Each row below holds a small network's activations on one input, seen along a few directions.
Each table varies a few parts of the input and shows all the possible inputs, shuffled.
A made-up example of a description, with smaller parts first: one of 3 separate values, together with either a single point or one of 9 places along a line or (one of 5 places around a ring, together with one of 6 places along a line).
Shared parts are said once, and a part with two or three values counts as separate values.
In the rows, zero is written as 128.

Table:
x1: [179 145 152 141 166 166  83 130 108 153 112 164 162 120 135 194]
x2: [194 113 139  80 105 149  80 148 137  88 148 146 161 104 115 179]
x3: [171 112 121  57 134 146 111 148 162  89 155 157 142 128 142 187]
x4: [ 70 115  96 117 186  92 180 111 160 105 162 178 112 144 118 145]
x5: [127 114 116 100 183 110 159  93 131 100 165 205 126 132 112 165]
x6: [ 67  70  49 127 146 110 190 123 151 127  97 117 113 138 155 109]
x7: [ 37  93 117 164 142  46 215 118 152 139 164  98  68 142 124  89]
x8: [180 171 180 170 127 172  82 131  81 161 122 118 160 139 124 168]
x9: [101  83  77  93 146 132 149 148 194  92 171 128  94 131 157 158]
x10: [161 161 163 157  13 103  90 181 118 145 144  40 143 129 101  90]
x11: [136 152 137 165  24 108 101 151  77 165  75  69 185 143 108  66]
x12: [ 61  86  89 147 103  93 186 150 196 116 166  46  62 125 149 113]
x13: [ 77 109  90 179 197 128 185 132 160 168 136 105  79 132 165 146]
x14: [185 154 166 131  42 124  78 166  92 119 156  63 150 109 101 120]
x15: [157  91  99  84 146 150 141 129 171  80 172 160 110 112 157 177]
x16: [164 145 142 144  57 132  95 142  58 132  81  95 193 128  98  94]
x17: [139 184 183 214  77 141  95 163  71 201 128  55 152 122 107 104]
x18: [ 93 189 174  97 142 123 102  76 148 120 107 161  55 105 100  31]
x19: [ 86  75  76 114 133 112 180 157 194 108 167  92  72 122 142 135]
x20: [150 181 186 152  76  86 107 132  64 137 143 118 162 131  58 111]
x21: [ 84 110 100 155 209 160 163 125 155 150 148 146 101 128 179 167]
x22: [102 144 138  87 118 177  96  87 142 117  48 145  81  99 142  16]
x23: [169 105 113  88 117 153  92 119  96 109  78 174 203 117 122 155]
x24: [ 53 112 106 209 171 115 195 133 169 176 133  63  71 136 161 120]
x25: [ 52 102  99 136 162  64 207 113 154 131 161 144  77 139 125 124]
x26: [ 83  70  51 102 163 134 163 123 158 110  99 158 138 147 159 128]
x27: [156 102  98  75 154 156 126 121 108  92  90 181 186 136 143 157]
x28: [175 181 180 193 111 144  86 152  64 179 123  81 158 119 113 127]
x29: [108 201 165 140 170 186  85  93 158 162  82 128  53  92 150  58]
x30: [ 39  73  64 152 116  92 195 117 154 143 100  72 105 138 161  84]
x31: [127 179 189 180  44  74 111 147  63 154 143  88 148 146  60  82]
x32: [204 134 166 110  69 148  80 155 119  99 148 103 155 136 105 150]
x33: [175 130 137 113  78 144  89 117  85 131  79 132 200 148 121 126]
x34: [127 170 151  80 103 157  77 112 196 104 105 112  40  98 140  46]
x35: [141  82  66  92 162 147 147 105 143 102  91 187 155 140 154 150]
x36: [172 145 194 127 106 107 107 117  67 120 155 153 165 140  81 129]
x37: [144 126 152  82 170 108 137 109  96  98 163 202 146 134 120 168]
x38: [145 127 104 138 215 162 143 107 153 152 137 173 128 122 169 186]
x39: [162 143 136 123 198 165 111 126 113 144 130 167 144 134 166 197]
x40: [167 140 159 107 137 103 102 113  98 103 133 196 163 134  84 170]
Question: The inputs of x24 and x30 match in every part but one. If x38 is changed in the same way as x24 into x30, which row does it become?
Answer: x35
Question: The inputs of x3 and x27 match in every part but one. If x19 is changed in the same way as x3 into x27, which row does it become?
Answer: x6
Question: Describe the family of inputs behind these rows.
Answer: one of 4 separate values, together with either a single point or one of 9 places along a line
Question: Which other rows does x2 become when the choice among 4 separate values takes its other values? List them by row number.
Answer: x1, x23, x40
Question: Which other rows does x4 become when the place on the line of 9 takes its other values? List them by row number.
Answer: x5, x7, x20, x25, x31, x36, x37, x40
Question: Which other rows does x22 become when the choice among 4 separate values takes its other values? List them by row number.
Answer: x18, x29, x34

Table:
x41: [122 121 130  61 144 143 114 111 167  82 133 163  72 112 138 116]
x42: [100  91  99  94 162  93 170 132 181  80 175 151  95 133 129 168]
x43: [187 157 176  87  91 127  76 133 121  97 148 144 143 128  95 127]
x44: [187  65  68 106 127 185 113 152 122 110  84 135 203 130 189 203]
x45: [118  75  61 120  41 125 136 156 128 118  79  64 182 139 144 101]
x46: [194 144 161 129 148 153  87 138  65 138 131 178 208 129 116 193]
x47: [ 51 123  98 189 162 106 187 142 172 157 151  71  68 132 148 124]
x48: [115  88  82 120 230 136 172 116 147 117 140 191 137 136 162 202]
x49: [ 67 136 114 178 151 132 161 129 180 167 130  86  59 127 152  90]
x50: [113 102 110  79 154 124 148 113 189  87 164 163  85 122 133 127]
x51: [ 52  91  89 137 144  74 199 119 147 122 128 124 104 143 121 103]
x52: [130 190 166 168 112 153  98 129 128 162 105  75  82 105 132  60]
x53: [127 149 159 143  65  89 108 137  68 144 122 107 182 138  73  97]
x54: [103  83  93  99 151  77 194 135 175  98 204 145 115 143 126 191]
x55: [135 119 115  87 209 187 114  93 131 116  93 201 113 118 171 156]
x56: [186 129 166 124  77  90 108 158  81 105 193 130 176 137  76 183]
x57: [166 141 129 100 197 186  84  96 129 122  85 204 127 113 150 147]
x58: [102 143 136 117 111 123 111  96 128 127  71 138  95 121 110  47]
x59: [180  60  86  75  67 140 119 163 160  80 130  95 158 110 156 154]
x60: [102 175 147 171 130 156 101 120 154 163  96  83  57 109 137  68]
x61: [111 114  64 174  51 170 129 189 149 145  99  16 153 143 168 121]
x62: [198 157 167 110 154 179  78 110  86 133 109 180 186 132 128 170]
x63: [177 161 158  70 111 142  80 125 139  84 133 158 113 107 111  99]
x64: [ 55 113  96 196 150  81 205 146 164 170 175  69  86 145 151 151]
x65: [ 74 122 120 103 126 124 143  97 133 124  85 135  82 123 130  50]
x66: [190 160 150  93 176 193  83 102 104 121  95 194 155 108 144 141]
x67: [199 128 154 146 142 140 111 137  48 142 159 168 221 138 107 220]
x68: [133 164 169 132  69 110 106 113  86 133  94 120 158 138  93  72]
x69: [138 176 191 198  84 118 109 160  92 186 139  59 136 120 102 113]
x70: [ 64 103  93 125 139  96 165 101 155 130 115 133  95 134 127  72]
x71: [150 144 146  75 128 144  83 112 163  86 120 165  84 111 117 113]
x72: [181 147 174 102  83 109  88 155 101 102 171 139 166 124  82 150]
x73: [139 186 189 183  90 136  93 135 112 172 120  64 113 125 120  87]
x74: [142 155 177 218  80  95 126 161  73 181 170  52 146 129 100 137]
x75: [136 130 154 166  58  73 136 144  48 146 144 102 189 150  67 118]
x76: [127 161 151 114  91 124 107 108 103 125  80 130 123 120 104  40]
x77: [ 53  85  75 144 136  50 212 124 141 140 155 115 125 157 119 136]
x78: [ 71 154 133 154 141 154 129 119 159 155 110  85  48 111 161  71]
x79: [127  99  96 106 220 167 148  95 154 122 124 202 126 127 167 167]
x80: [117  80  79 131 216 115 190 121 136 131 159 185 153 153 162 237]
Question: The inputs of x64 and x77 match in every part but one. If x78 is changed in the same way as x64 into x77, which row does it become?
Answer: x65
Question: The inputs of x42 and x48 match in every part but one. If x50 is changed in the same way as x42 into x48, which row does it become?
Answer: x79
Question: Describe the family of inputs behind these rows.
Answer: one of 4 places along a line, together with either a single point or one of 9 places along a line
Question: Which other rows does x67 become when the place on the line of 4 takes its other values? List them by row number.
Answer: x56, x74, x75

Table:
x81: [ 85  97 100 122 206 112 182 102 172 124 160 186 101 150 137 172]
x82: [168 159 146  90 109 174  70 131 118  97  89 155 154 109 121  97]
x83: [191 178 176 131 131 193  49 110  95 165  65 138 147 115 133 114]
x84: [120  95 127  74 135 116 132 109 138  89 139 162 105 114 121 135]
x85: [188 175 184 139 130 183  56 124  81 138  94 150 147 103 124 103]
x86: [147 147 165  85  98 124  90 127 104  98 126 151 147 129  93 133]
x87: [158 110 114 140  74 134 125 171  98 124 139  88 204 147 118 185]
x88: [104  94  72 140 215  94 191 121 169 117 156 159 114 150 148 180]
x89: [  4 105  79 192 155  83 216 121 163 167 122  72  62 152 152  76]
x90: [ 96 113  82 106 216 175 137  88 192 135  80 174  77 131 191 136]
x91: [177 138 125 116 102  98 113 147 109 107 137 134 187 142  91 152]
x92: [ 84 123  95 103 210 148 162  99 165 114 140 186  70 123 168 135]
x93: [131  86 118  87 130 104 145 109 146 100 155 168 131 135 112 143]
x94: [157 138 156  99  94 111 101 126 112 110 143 157 174 152  84 141]
x95: [184 147 170 165 104 124 111 162  62 162 152 111 197 126 115 177]
x96: [ 49  97  95 160  77  74 182 129 141 142 117  56  94 134 130  50]
x97: [ 75 150 131 175  31  81 138 148 105 154 103  53 129 140  99  52]
x98: [ 97 174 167 220  59  97 128 141  69 198 107  45 130 122  97  60]
x99: [171 155 140  86 103 177  60 115 132 120  62 147 147 129 137 106]
x100: [167 167 201 132 119 137  75 121  67 143 130 147 143 117  93 141]
x101: [ 74 106 108 107 211 124 169 102 164 113 144 179  75 129 147 163]
x102: [ 83  70  58 160 189 134 200 148 157 141 158 116 132 151 171 214]
x103: [ 95 118  90 111 221 174 150 106 178 111 107 183  83 107 175 128]
x104: [150  86  88 104 139  90 156 131 143  97 149 144 145 127 118 154]
x105: [147 102 105  77 145 170 109  94 167 104  73 152 107 114 167 106]
x106: [124 198 193 197  72 122  90 139 120 178 127  42  82 114 102  54]
x107: [179 183 190 129 125 162  72 117  68 140 127 149 139 115 115 110]
x108: [ 28 139 100 164 166 111 176 120 214 156 141  74  19 126 152  77]
x109: [104 178 157 150  45 110 103 152 157 138 121  53  81 125 101  49]
x110: [133  54  79 131 110 123 168 153 132 110 152  97 159 138 149 184]
x111: [180 161 193 144 121 128  92 120  74 154 146 149 174 134  81 149]
x112: [199 154 164 166 123 107 100 140  72 147 142 128 181 135  94 158]
x113: [ 90  86  78 140 196 112 204 144 159 133 166 143 128 140 168 199]
x114: [158 167 151  80 104 153  85 124 105 100 122 154 146 122 112 104]
x115: [138  71  99 110 118 101 170 149 134 103 161 124 156 129 146 168]
x116: [177 128 150 188  90 142 105 166  61 168 145  89 196 137 122 193]
x117: [141 107 108  78 145 166 114 113 153  87 101 166 112  92 150 100]
x118: [ 77 125 121 136  88 102 143 129 189 126 136  56  44 116 129  46]
x119: [161 124 132 120  77 107 121 167 100 117 149 119 196 143 118 170]
x120: [131 115 114  68 141 145 128 106 139  90 135 165 104 106 140 106]
Question: The inputs of x112 and x104 match in every part but one. If x116 is changed in the same way as x112 into x104, which row does it become?
Answer: x110
Question: Describe the family of inputs behind these rows.
Answer: one of 4 places along a line, together with either one of 2 separate values or one of 8 places along a line
Question: Which other rows does x99 become when the place on the line of 8 takes its other values? List them by row number.
Answer: x82, x86, x87, x91, x94, x114, x119
Question: Which other rows does x119 become when the place on the line of 4 takes its other values? List them by row number.
Answer: x95, x113, x115
Question: Which other rows agree with x92 in the place on the line of 4? List them by row number.
Answer: x81, x88, x89, x90, x101, x102, x103, x108, x113

Table:
x121: [ 96  91 102  85 147  84 178 111 181  66 157 181  79 144 129 106]
x122: [108 137 110 122 209 150 131 119 161 141 125 156  95 122 161 184]
x123: [144 176 169 105 112 181  68 127  95 106  93 144 147  98 103  95]
x124: [ 50 120 104 182  57  76 186 152 149 159 123  25 101 137 114  84]
x125: [ 88  98 108 148 198  89 201 107 129 137 195 165 110 136 149 157]
x126: [ 69 151 134 167 109 130 132 137 170 152 103  52  47  98 138  15]
x127: [179 147 128  87  76 119  79 135  90  86 113 119 149 124 104 106]
x128: [174  77 118 132  95 124 124 160 118 104 142  89 160 119 124 178]
x129: [152 129 105 139 194 158 123 101 138 151  79 163 140 144 166 159]
x130: [117  87  80 102 148  98 166 153 173 100 163 119 132 138 134 193]
x131: [118 123  89 141 187 129 160 129 158 138 172 137 131 167 150 196]
x132: [124 114 101  90 159 185 107 107 150 119  75 175 133 101 144 113]
x133: [ 75 131  89 146  63  75 139 121 162 136 112  32  61 121 128  38]
x134: [ 72 158 130 207 141 116 139 138 140 195  95  44  47 126 139  70]
x135: [158  71  68 108 133 102 156 130 133 120 120 122 176 139 147 168]
x136: [173 132 148 130  76 105 124 175  87 100 138 103 190 127 110 145]
x137: [145 133 161 143 146 190 104 112 106 152  98 143 139 136 158 157]
x138: [109 132 111  77 176 167 130 124 188 103 127 169  87 102 154 130]
x139: [169 123 138 110 132 191  76 125 132 106 103 131 109  87 128 125]
x140: [183 156 172  90  49  94  66 121  92 116 134 128 149 128  69  90]
x141: [171 186 214 114  87 144  61 124 105 129 124 150 142  95  81  76]
x142: [130 103  90 150 162 149 150 121 120 155 123 153 183 163 155 168]
x143: [171 193 212 156 121 129  64 122  76 170 118 139 145 119  84 131]
x144: [149 111 136 162 124 169 126 135  94 150 146 122 169 153 142 173]
x145: [ 62 118 132 124 219 122 173  76 132 145 141 187  84 126 152 143]
x146: [154 142 190 128  46  90 107 152  80 137 150 116 194 139  60 134]
x147: [172 162 142 170 124 134 100 156  62 139 142 110 175 133 104 163]
x148: [ 93 121 131  99 196 131 168  92 182  89 145 192  66 125 135  96]
x149: [145 183 173 132 136 164  90 113  57 158  94 142 160 126 133 134]
x150: [175  98 126  95  75 147 104 138 139  82 120 129 136 128 144 119]
x151: [149  83  75  82 113 128 122 136 157  88  96 159 143 112 152 119]
x152: [ 93  99  79  47 127 128 139 116 169  95 135 158 109 135 147 138]
x153: [ 46 148 109 220  97 108 173 140 125 198 132  41  95 139 125  90]
x154: [ 91  69 105 121 157  63 209 138 161  89 183 151 112 129 126 155]
x155: [178 179 200 171  88 110 107 138  72 169 167 132 187 161  88 133]
Question: Describe the family of inputs behind these rows.
Answer: one of 5 places around a ring, together with either a single point or one of 6 places along a line
Question: The inputs of x134 and x124 match in every part but the place on the ring of 5. If x129 is changed in the same way as x134 into x124, which row does it become?
Answer: x135
Question: Which other rows agree with x151 in the place on the ring of 5? List them by row number.
Answer: x121, x127, x133, x140, x150, x152
Question: Which other rows agree with x147 in the place on the ring of 5? List them by row number.
Answer: x125, x131, x142, x144, x153, x155

Table:
x156: [ 96 120  98 144 151 137 146 120 165 149 103 114 109 144 154 128]
x157: [124  88 104 109 175 151 150 115 157 117 142 152 104 120 165 162]
x158: [206 152 183 171  52 115  79 171  34 153 138  91 224 136  80 173]
x159: [ 68 119 105 159 140 123 157 125 134 145 109 105  95 123 140 102]
x160: [219 167 182  92  19 158  35 146  70 104  89 113 193 110  92  80]
x161: [113  99  97  84 187 146 158 112 150  99 143 185 126 132 158 168]
x162: [197 219 232 152 103 150  41 122  54 159 116 135 153 114  77 102]
x163: [ 68 125 119 140  98  80 164 140 170 124 159  79  74 133 111  92]
x164: [118 123  92 133 175 150 147 133 165 128 130 135 109 124 167 143]
x165: [127  82  86  73 191 109 157 105 157  82 148 209 131 135 130 178]
x166: [ 72 113 109 152 117  89 176 119 151 147 131  90  91 136 132  81]
Question: Describe the family of inputs behind these rows.
Answer: either one of 3 separate values or one of 8 places along a line
Question: Which of the alternatives is x165?
Answer: one of 8 places along a line
